[174 163 152 128 140 126 121 169 170  97 111 189 133 165 139 154 151 192
  89 112 134 146 151 137 189 193 180 190 116 151 127 164 122] -> H
[130 126 126 125 165 128 196 112 112 167 171  86 141 128 119 100 108 112
 178 163 119 124 133 144 147 107 115 106 156 147 146 101 147] -> V
[182  73  88 136 124 171 152 116 134 193 160  86 143 171 132 103 127  97
 161 114  91 119 129 129 136 133 118  62 178 134 129  91 164] -> K
[156  84  99 133 141 154 181 110 103 183 171  80 134 147 110  80  95 100
 159 134  90 129 113 133 128 113 118  67 178 134 116  90 141] -> C
[174 163 152 128 140 126 121 169 170  97 111 189 133 165 139 154 151 162
 143 121 109  97 172 139 125 175 146  68 113 168 165 110 157] -> Z
all H: [189] | 12 25
back: [ 97 109] | Z
chg Z: [174 163 152 128 140 126 121 169 170  97 111 189 133 165 139 154 151 162
 143 121 109  97 172 139 125 175 146  68 113 168 164 110 157] | 31, [165]
find: [174 163 152 128 140 126 121 169 170  97 111 189 133 165 139 154 151 162
 143 121 109  97 172 139 125 175 146  68 113 168 165 110 157] | Z
present: [139 172] | no

[129  60 129 129 129]  N
[102 123 118 117 140]  T
[166 120  60 129 122]  P
back: [129  60 120] | P
chg P: [166 120  60 129 121] | 5, [122]
all N: [129] | 1 3 4 5
chg P: [166 120  61 129 122] | 3, [60]
chg N: [129  59 129 129 129] | 2, [60]

[137 146 193 177 188 193 195 196 197 197 197 196] = lefo
[129 131 134 141 156 132 185 191 195 196 197 197] = pom
[127 127 128 129 128 133 138 152 167 182 191 194] = ruvu
[127 131 137 148 165 180 189 194 195 195 195 196] = tefi
[131 128 128 129 128 131 132 140 154 185 185 131] = nibo
[128 128 128 129 128 192 192 186 173 186 192 196] = vun
present: [128 129] | yes
present: [128 129 128] | yes
present: [180 189 194 194 195] | no
all vun: [192] | 6 7 11
all tefi: [131] | 2
all nibo: [131] | 1 6 12

[ 54 209 131 144 145 151 184 134 139 206 163] = tad
[ 62 147 139 168 147 176 175 158 147 103 164] = zileb
[ 49 154 189 191 178 133 172  74  82 192 108] = Baboz
[192  97 212 181 197 202 187 208 198 185  96] = Funu
[ 49 154 189 187 208 202 181 197 210 141 185] = Bog
[108 198  78  97  53  84  90  78  69 192  78] = Rud
[ 66  75 143 172 125 152 179 124 114  56 133] = neti
[ 54 111 114 101 160 114  64 150 156 210 127] = kirud
[111  54 114 171 128 137 178 116 104  53 135] = lam
back: [208 187 202 197 181] | Funu
present: [175 158] | yes
present: [156 211 127] | no
miss zileb: [147 175 103 147 168 164 147 158  62 139] | [176]
back: [114  54 111] | lam
chg tad: [ 54 209 131 144 145 151 184 134 140 206 163] | 9, [139]
miss Funu: [212 198 192 187 181 208  96 185 202 197] | [97]

[114 131 155 131 160 163 164 110 135 163 175 210 156 178 118 214 178]  L
[105 189 189 184 200 135 179 142 185 149 148 115 117 160 168 123 113]  D
[113 117 189 184 200 135 179 142 185 149 148 177 135 181 147 184 150]  A
present: [184 189] | no
chg A: [113 117 188 184 200 135 179 142 185 149 148 177 135 181 147 184 150] | 3, [189]
back: [117 115 148] | D
back: [117 115] | D
chg A: [113 117 189 184 200 135 179 142 185 149 148 177 135 181 147 184 149] | 17, [150]
present: [110 164] | no

[137 128 120 126 125 133 178 119] -> Rom
[131 130 135 128 119 131  81 128] -> tevit
[113 129 146 111 145 111 182 183] -> ves
[143 128 153 142 108 126 118 117] -> dodu
[149 122 126 154 119 138 128 158] -> Ref
[135 131 113 157 138 157 138 138] -> Nakav
[121 121 133 114 135 127  83 143] -> sir
chg Rom: [137 128 120 126 125 132 178 119] | 6, [133]
present: [129 113] | no
all Nakav: [157] | 4 6
miss Rom: [137 128 178 133 125 119 120] | [126]
all ves: [182] | 7
chg tevit: [131 130 136 128 119 131  81 128] | 3, [135]

[161 166 130 142 131 130 146 109]  magim
[159 127 147 157 105 159 112 155]  zegel
[176 130 168 155 159 114 146  96]  nibu
[167 131 201 154  49 134 139 145]  vaso
[168 130 176 155  77 142 132 148]  Dol
all nibu: [155] | 4
chg vaso: [167 131 201 155  49 134 139 145] | 4, [154]
miss magim: [130 166 142 109 161 130 146] | [131]
present: [201 154  49 134 139] | yes
back: [155 176 130 168] | Dol
chg nibu: [176 131 168 155 159 114 146  96] | 2, [130]

[ 51  47  67 102  51 114  59 134] -> dif
[176 115 119 196 167 139  53 219] -> Rekil
[ 61 130  51 205 159  50 170  92] -> Kun
present: [ 53 219] | yes
present: [206 159  50 170  92] | no
present: [196 167 139] | yes
miss Kun: [ 50  92 130  51  61 159 205] | [170]
present: [ 51 102  67] | no
miss dif: [102  67 114  51  51 134  47] | [59]

[123 113  91 139 131 136 142 111 127 120  98 138 133 104 193 174 131 139
 101 143  73] : vofu
[169 149 111 116 121 137 134 157  65 143  75 124 123  97 131 102 144  86
 157 100 123] : zaki
[123  97  84 132 132 154 140 146 126 163 142 159 147 162 122 118 176 127
 144 150 219] : Ruv
[115 104  94 113 134 107 131 135 164 110 156 116 118 122 162 164 118 124
 122 187 119] : Kos
[121 123 110 103 136 114 122 142 180 119 157 155  89 112 160 167 150 116
  82 169 153] : ror
[120  97  97 170 118 126 134 146 169 130 159 102  81 109 175 166 137 114
 118 152 111] : Zus
[185 138 112 129 119  96 119 181 124 122 108 128 115 147 132  77 104 118
 138 106 145] : Vezab
[128 121 109 147 120 113 136 124 148 107 114 113 103 106 173 138 139 107
 111 140  89] : bet
[159 111  59 122 132  87 135 136 156 150 152 126 113 127 145 142 132  98
 101 152  85] : Dodeg
[141 125 113 159 125 149 131 139 169 103 151 140  96 147 178 154 110  92
  95 148 115] : gudid
[127 116 150 135 132 131 110 138 167  99 122 133 110 107 144 195 143 112
  75 145  72] : tepef
[173 138 144 134  89 159 113 115 101 108 162 181 152  87 149 137 165 107
 145 100  65] : saz
present: [111 127 119] | no
chg Zus: [120  97  97 170 118 126 134 146 169 130 159 102  82 109 175 166 137 114
 118 152 111] | 13, [81]
miss Zus: [102  97 111 166 114 134  97 137 118 146 130 126 120 152 170 118  81 159
 175 109] | [169]

[108 136 153 118]  Garep
[147 163 147 126]  babo
[147 163  96 164]  tuzo
all babo: [163] | 2
chg tuzo: [146 163  96 164] | 1, [147]
present: [163 147 126] | yes

[ 86 222 199 180  37] : Pirug
[175  94 210  93 211] : zegi
[98 61 54 62 61] : Lubi
all Lubi: [62] | 4
miss zegi: [211  93  94 210] | [175]
present: [ 94 210  93] | yes
miss zegi: [ 93 175 211 210] | [94]
chg zegi: [175  94 210  93 210] | 5, [211]
present: [ 86 222 199 180  37] | yes

[ 80 143 135 124 135 135 134  80 135  80 102 194 139  80 177] : lov
[ 84 107 116  89 173 120 140 184 144 140 110  82 114 141  66] : viser
[ 84 107 116 149 173 120 140 119 144 140 110  82 114 149  66] : Tete
[183 139 136 177  62 129 145  99 117 146 166  79 118 142  96] : vifi
chg viser: [ 84 107 116  89 173 120 140 184 145 140 110  82 114 141  66] | 9, [144]
chg vifi: [183 139 136 176  62 129 145  99 117 146 166  79 118 142  96] | 4, [177]
miss viser: [140 144  84  89 141 140 107 184 110  66 116  82 114 173] | [120]
present: [116 149 173 120 140] | yes
miss Tete: [149 119 140 173 116 114 107  82  84 110  66 149 144 140] | [120]
chg lov: [ 80 143 135 124 135 135 134  80 135  79 102 194 139  80 177] | 10, [80]
all lov: [80] | 1 8 10 14

